A small network was shown many inputs. Here are its activations along a few directions, one row for each input.
Each table varies a few parts of the input and shows all the possible inputs, shuffled.
A made-up example of a description, with smaller parts first: one of 5 places around a ring, together with either a single point or one of 9 places around a ring or (one of 2 separate values, together with one of 6 places along a line).
Shared parts are said once, and a part with two or three values counts as separate values.

Other details of the inputs vary at random and push rows far along two fixed directions, the same in every table; ignore that.
These rows show it; all are for the same input, with only those details redrawn:
[-23 -19  36 -26 -27   2  42  43  25  51 -49 -10]
[ 34  26   5 -33 -27 -32   1  33  30  28  -9 -19]
[ -1  13 -26 -26   7 -10 -41   5 -22  17  35  -3]
[-57 -32   6 -19   5  23   1  15 -25  40  -6   5]

Rows:
R1: [-26 -68  14  18  16  25   1   4 -25 -13 -24  15]
R2: [ -7  34 -16 -18  -2  -2 -15  -5 -16  -9  47  43]
R3: [ -1  13 -26 -26   7 -10 -41   5 -22  17  35  -3]
R4: [ 59  17  23  -1  -4 -16  23  13  31 -40 -21  14]
R5: [-33 -49  19  26  17  31  21  12 -34 -29 -13  11]
R6: [-65 -18   9   1 -13  23  24  22 -29  14  12  25]
R7: [ 19   8   2  22  40 -12 -13 -27 -11 -39  32  26]
R8: [-24  30 -23  14 -11 -29 -36 -30 -26 -46   6 -10]
R9: [ 61  -1  23   8  14 -42   2  12  33  -2 -25 -36]
R10: [ 67   4   3  15 -27 -20   7  13  26   6 -25 -10]
R11: [-43   6  45   2 -35 -10  51 -10  33 -12 -85   9]
R12: [ 27  19 -17  17  17  14 -14 -26 -23 -21  27  29]
R13: [ 18   0 -51   7  30   7 -34 -10  -6  10  18 -22]
R14: [-58 -37   4  -7 -13  18   4  15 -21  28   1  28]
R15: [  0  26 -17 -14   7  17  -8 -32   0  -8  55   2]
R16: [ 18  24   2  -1 -44 -56 -14  -8  33 -19 -51 -23]
R17: [ 48  29  47  12   6 -18  18  -2  48 -21  -3 -14]
R18: [  3   9 -39   2  -3  -6   0 -11 -19 -15  51   1]
R19: [-26  46  -1   0  -2  -6 -43 -52  -5 -37  10  -7]
R20: [-46 -31 -17  35  10  41  31   7 -14   6  -5   7]
R21: [-43 -22 -10  22  21  48  33 -10  -3   6 -10  33]
R22: [-25 -62  17   6  35  30  -3   4 -29  -1 -32  -8]
R23: [-48 -13   5  18  20  64  23 -14   5  13  -1   9]
R24: [ 60  23   8  23 -27 -15  28  21  18 -10 -14 -13]
R25: [ 19  13   9   3  27  20 -29 -19 -11 -44  31   5]
R26: [ 70  10   5   2  -9 -16   3  13  22  17 -32 -34]
R27: [-13  42  -1 -21  -3  14 -25  -9  -7  -1  57  19]
R28: [ 52  11  26  29  -4 -40  27  19  28 -28  -7 -16]
R29: [ 24 -20  -9  27  29 -25 -35 -17 -15 -24  27   3]
R30: [-39 -51 -21  27  10  36  11   0  -6  21 -16  10]
R31: [-49 -26  -1  -4   6  34  43 -19 -11   7   5  35]
R32: [ 20  30   4 -14 -27 -52 -19  -8  30  -8 -58 -46]
R33: [ 10 -10 -44  -6  -3 -12 -20 -19 -11   0  40   4]
R34: [ 57  41  29   5 -17   8  19  -1  37  -3  -9 -11]
R35: [ 12  -4 -43 -19  16  -7 -24 -19 -15  11  33 -20]
Describe the family of inputs behind these rows. -> one of 5 places along a line, together with either a single point or one of 6 places along a line
Changing only the place on the line of 5 turns R34 into R12. The same change can be made to R27. Which row results? -> R2
Which other rows agree with R8 in the place on the line of 5? List them by row number. -> R5, R6, R18, R20, R24, R28

Rows:
R36: [-40 -26  17   8   3  30  25  -2 -15   5 -13  14]
R37: [-36 -19 -13  15  19  21  -6 -18 -25  -4   2  10]
R38: [-36  -1 -14   7  21  10 -29 -30 -31 -14  24  14]
R39: [-52 -47  29  15   8  23  26   1 -10  14 -45  -1]
R40: [-59 -35  33   4  -1  28  33   1  -3   7 -32  15]
R41: [ 46  55 -35 -34 -11 -30 -53   5   5   4  35 -21]
R42: [-47 -24  13  13  -1  26  20  -9 -13   6 -22   8]
R43: [ 44   8  26  -3 -15 -25  23  22  34  -2 -30 -17]
R44: [-18 -10 -22  13  30  25 -19 -19 -31  -8  34  15]
R45: [ 30   3  22   5 -27 -20  35  19  45   6 -49 -18]
R46: [-41 -47  25  16   8  37  35   7  -3  19 -28   9]
R47: [ 73  42 -38  -2   8 -36 -46 -11   1 -31  47  -8]
R48: [ 47  27  -8   0 -12 -25   1   5  25 -16  -1  -8]
R49: [ 41   7  24  -2 -20 -28  20  20  36  -5 -34 -20]
R50: [ 34  25  28  -7 -21 -16  29  16  45   1 -19  -6]
R51: [-25   2 -20   1  30  13 -37 -28 -40 -21  46  21]
R52: [ 52  43 -16  -4 -15 -30 -19  -5  14 -25  21  -8]
R53: [-21 -20 -22  12  23  14 -29 -20 -35 -14  24  10]
R54: [ 68  38 -18  -1   9 -33 -37  -5   8 -21  36 -15]
R55: [  9  11  19 -23 -45 -26  43  47  44  37 -31 -17]
R56: [-19 -12 -23  10  29  20 -19 -19 -35 -13  29  17]
R57: [ 22   9  22 -28 -43 -21  29  44  38  42 -40  -7]
R58: [-25   3 -58 -27  22   2 -60 -26 -46  17  69   3]
R59: [-46 -32  27  12   1  40  37   3  -6  16 -22  13]
Describe the family of inputs behind these rows. -> either one of 4 separate values or (one of 4 places along a line, together with one of 5 places along a line)
Change only the place on the line of 5 in R49. List by row number the other rows that result. -> R40, R48, R52, R53
List by row number the other inputs of the same sort as R57. -> R41, R55, R58

Rows:
R60: [ 23  29   6  -1  -1  -5   4  -8  16 -18   9   8]
R61: [ 52  21  21  -1 -14 -40   1  15  29 -15 -23 -18]
R62: [-56 -41  42  14 -18  24  55   8  13  17 -65  -2]
R63: [-18   8 -27 -25  21  -6 -53 -10 -41   5  62  10]
R64: [ 65  22  20  -2 -15 -25  21  29  34  -5  -5 -10]
R65: [-69 -59   3  21  23  55  23  -4 -39  21  -4  17]
R66: [ 63  24  16  -2 -14 -21  21  27  37  -1  -8 -15]
R67: [ 54  35  18  -2 -19 -20  22  17  46  -8  -6  -5]
R68: [ 12  -4 -22   7  34  -8 -55 -22 -38 -24  39   6]
R69: [-76 -70  -2  21  23  40   9 -10 -40  16 -25  14]
R70: [ -9  18 -43   9  15  -2 -42 -35 -33 -32  46  13]
R71: [-80 -44  16  16  20  43   8 -19 -33   2 -18  11]
R72: [ 53  24  19  -2 -14 -37   3  15  36 -11 -28 -24]
R73: [-13  15 -33   9  17   4 -39 -38 -32 -28  43  11]
R74: [-66 -37  22  15   1  45  46  -9  -7  13 -29  23]
R75: [-34 -22  58   5 -26  21  73  16  38  15 -73  -2]
R76: [ 11  27 -17   3  11   4 -16 -24  -5 -20  30  11]
R77: [ 63  14  -3  -2 -18 -26  13  17  37   2 -14 -21]
R78: [-76 -43  25  15  20  40  10 -14 -32  -2 -20  13]
R79: [-17  13 -28 -22  13   4 -57  -9 -45   3  51  14]
R80: [ 47  37  27  -5 -25 -32  17   9  39 -24 -15  -6]
R81: [ -6   0 -38  13  26  -6 -53 -30 -39 -19  32  -2]
R82: [  9  20  -3 -31  -8 -20 -13  14   9  20  18 -10]
R83: [ 57  21  -8   2 -22 -24  22  25  34   2  -7 -14]
R84: [ 31  35   0 -31 -33 -22  -1  24  31  25 -11 -17]
R85: [ 21  18  17   1  -7 -22  -5  -1  11 -24  -5  -5]
R86: [-82 -48  11 -16 -11  27  36  19 -10  51 -27   6]
R87: [ 23   9 -22   6  18   5 -20  -6 -13  -7  35  -2]
R88: [  3  -5 -34   8  36   1 -55 -29 -37 -15  36  -1]
R89: [ 67  16  14  -6 -12 -25  13  23  40  -3 -16 -20]
R90: [ 50  21  -2   2 -26 -43   7  15  36  -7 -31 -24]
R91: [ 11  21  -7 -31 -13 -19  -9  13  15  25  13 -15]
R92: [-66 -64   4  19  24  38   7 -13 -35  17 -24   9]
R93: [-65 -71  21  15  33  51  14  -2 -43  10  -9  21]
R94: [ 64  15   5  -4 -12 -22  11  17  38   1 -14 -22]
R95: [ 21   1 -13   4  23 -10 -36 -13 -15 -15  16  -5]
R96: [ 13  -6 -51   8  25   0 -43 -19 -35 -15  46   4]
R97: [ 20  26 -15   3 -12 -10   9  -8  16 -14   7   8]
R98: [ 53  33   4   2 -27 -22  25  14  47  -2  -8  -7]
R99: [  0  10 -20   9  29  10 -37 -22 -34 -26  59  24]
R100: [-21  13 -47 -19   7   5 -55 -15 -42  12  48   6]
R101: [  4  22 -18   4  24   3 -35 -30 -29 -34  53  25]
R102: [-64 -41  31 -20 -23  20  53  28  13  58 -46  -3]
R103: [-63 -45  14  19   0  43  45   4  -7  18 -24  22]
R104: [-24 -37  56   8 -20  10  63  26  36  26 -88 -17]
R105: [ 30  32 -14 -28 -42 -29   3  27  29  24 -12 -14]
R106: [-10  12 -43  11  16  -7 -48 -32 -36 -30  40   4]
R107: [-11  17 -19   5  25   6 -41 -34 -32 -34  43  13]
R108: [-25 -27  54   8 -22  29  79  27  42  28 -62   3]
R109: [ 32  35   7 -32 -31 -23  -2  27  29  20 -10 -13]
Changing only one part turns R96 into R93. The same change can be made to R83. Which row results? -> R64
Changing only one part turns R72 into R104. The same change can be made to R60. Which row results? -> R76
Describe the family of inputs behind these rows. -> one of 5 places along a line, together with either one of 2 separate values or one of 8 places around a ring
Change only the choice among 2 separate values in R79. List by row number the other rows that result. -> R63
Change only the place on the line of 5 in R106. List by row number the other rows that result. -> R62, R71, R78, R85
Change only the place on the ring of 8 in R98. List by row number the other rows that result. -> R62, R65, R73, R74, R77, R81, R92
